A small network was trained on made-up records. Each row is its average activation on records with the value named, seen along a few directions.
Values that are neighbours, or in one group, have similar rows; names and order tell nothing.
In the rows, zero is written as 500.
Random noise pushes rows far along 9 fixed directions. That doesn't count. These rows show it; they differ only by the noise:
[607 437 261 448 682 564 664 426 734 384 701 459 539 604 542 511 460 431
 410]
[325 424 622 458 183 646 276 388 593 408 369 447 560 402 619 632 612 282
 446]
[555 425 474 563 526 413 609 381 667  95 482 330 579 635 466 442 487 410
 440]
[470 274 628 450 205 424 418 382 349 417 408 439 398 483 440 496 586 442
 420]
[327 508 647 438 691 485 512 451 770 533 494 485 746 702 576 371 644 673
 660]
[493 626 311 428 327 686 339 420 522 734 547 537 440 334 648 654 555 425
 491]
[515 637 421 500 462 447 488 474 602 469 471 442 554 519 509 480 538 570
 553]
[516 649 452 393 357 638 370 325 548 568 503 442 458 334 709 570 538 455
 632]
[655 531 416 499 698 439 611 421 600 357 508 458 465 542 457 403 498 615
 577]
[423 907 330 770 564 440 471 482 387 728 484 363 652 591 538 486 516 605
 479]
[404 332 325 581 369 466 497 382 431 637 627 463 548 725 473 515 605 451
 287]


DUM, 12 values:
musof: [564 548 272 751 435 413 399 308 347 552 489 540 426 623 518 506 531 470
 429]
kop: [484 518 486 303 369 429 576 497 360 778 637 438 547 646 613 412 456 659
 544]
pifi: [461 770 408 566 698 623 425 487 540 600 645 564 562 402 731 579 375 504
 615]
zev: [579 494 526 575 284 475 389 404 427 288 420 451 431 418 526 561 366 278
 454]
zunus: [499 695 498 567 479 671 496 504 279 651 529 456 443 300 599 518 466 372
 517]
dasi: [566 200 532 431 576 408 687 632 401 363 594 483 480 474 295 439 434 455
 366]
teke: [655 507 353 480 604 554 777 486 471 447 684 539 394 477 471 483 386 446
 547]
tez: [606 501 289 514 398 683 237 493 835 266 451 670 320 427 501 664 524 392
 583]
mezul: [371 527 347 714 259 537 298 386 468 396 301 474 510 502 466 608 616 388
 403]
vasuv: [584 688 247 614 498 438 477 547 297 694 587 538 432 512 531 588 360 499
 461]
vene: [489 340 723 335 256 289 469 567 311 653 516 515 500 635 424 447 608 614
 514]
rep: [382 318 893 600 571 440 558 658 495 373 266 598 510 498 374 358 557 633
 686]
DUM is arranged as a line.
- Which values are neighbours of kop? Give them in the order they are listed. => mezul, vene
- Which values are neighbours of rep? Give them in the order they are listed. => teke
- Which values are neighbours of zev? Give them in the order they are listed. => musof, vasuv

GAD, 12 values:
movoz: [772 763 433 612 733 689 443 610 739 263 484 570 461 308 600 539 355 380
 673]
vulom: [594 905 478 632 509 187 467 662 404 576 417 487 587 529 437 355 406 772
 653]
lilag: [347 529 692 555 664 584 527 487 760 274 315 386 720 542 617 452 559 395
 482]
raluf: [467 714 456 251 613 291 543 881 777 667 478 566 699 547 314 458 487 743
 520]
tave: [334 915 454 613 352 450 314 779 702 656 177 659 621 375 414 530 641 781
 817]
lek: [425 627 574 363 538 456 772 835 578 586 642 379 782 487 546 476 391 446
 369]
rar: [667 187 598 659 911 685 614 172 541 174 525 505 303 442 466 357 548 435
 718]
pere: [660 620 482 664 706 708 743 228 116 221 665 203 339 338 622 472 292 218
 402]
manod: [405 510 761 378 498 619 371 407 251 721 531 496 380 245 696 630 387 409
 528]
zag: [468 399 538 607 685 632 364 370 407 565 266 553 321 379 422 591 673 539
 416]
tosat: [261 472 454 542 639 675 423 174 441 871 642 455 702 786 841 533 531 504
 460]
muful: [528 729 255 444 229 541 436 442 643 547 738 462 571 616 676 643 419 417
 534]
GAD is arranged as a line.
- Which values are neighbours of lek? Give them in the order they are listed. => lilag, pere
- Which values are neighbours of raluf? Give them in the order they are listed. => zag, tosat
- Which values are neighbours of rar? Give them in the order they are listed. => tave
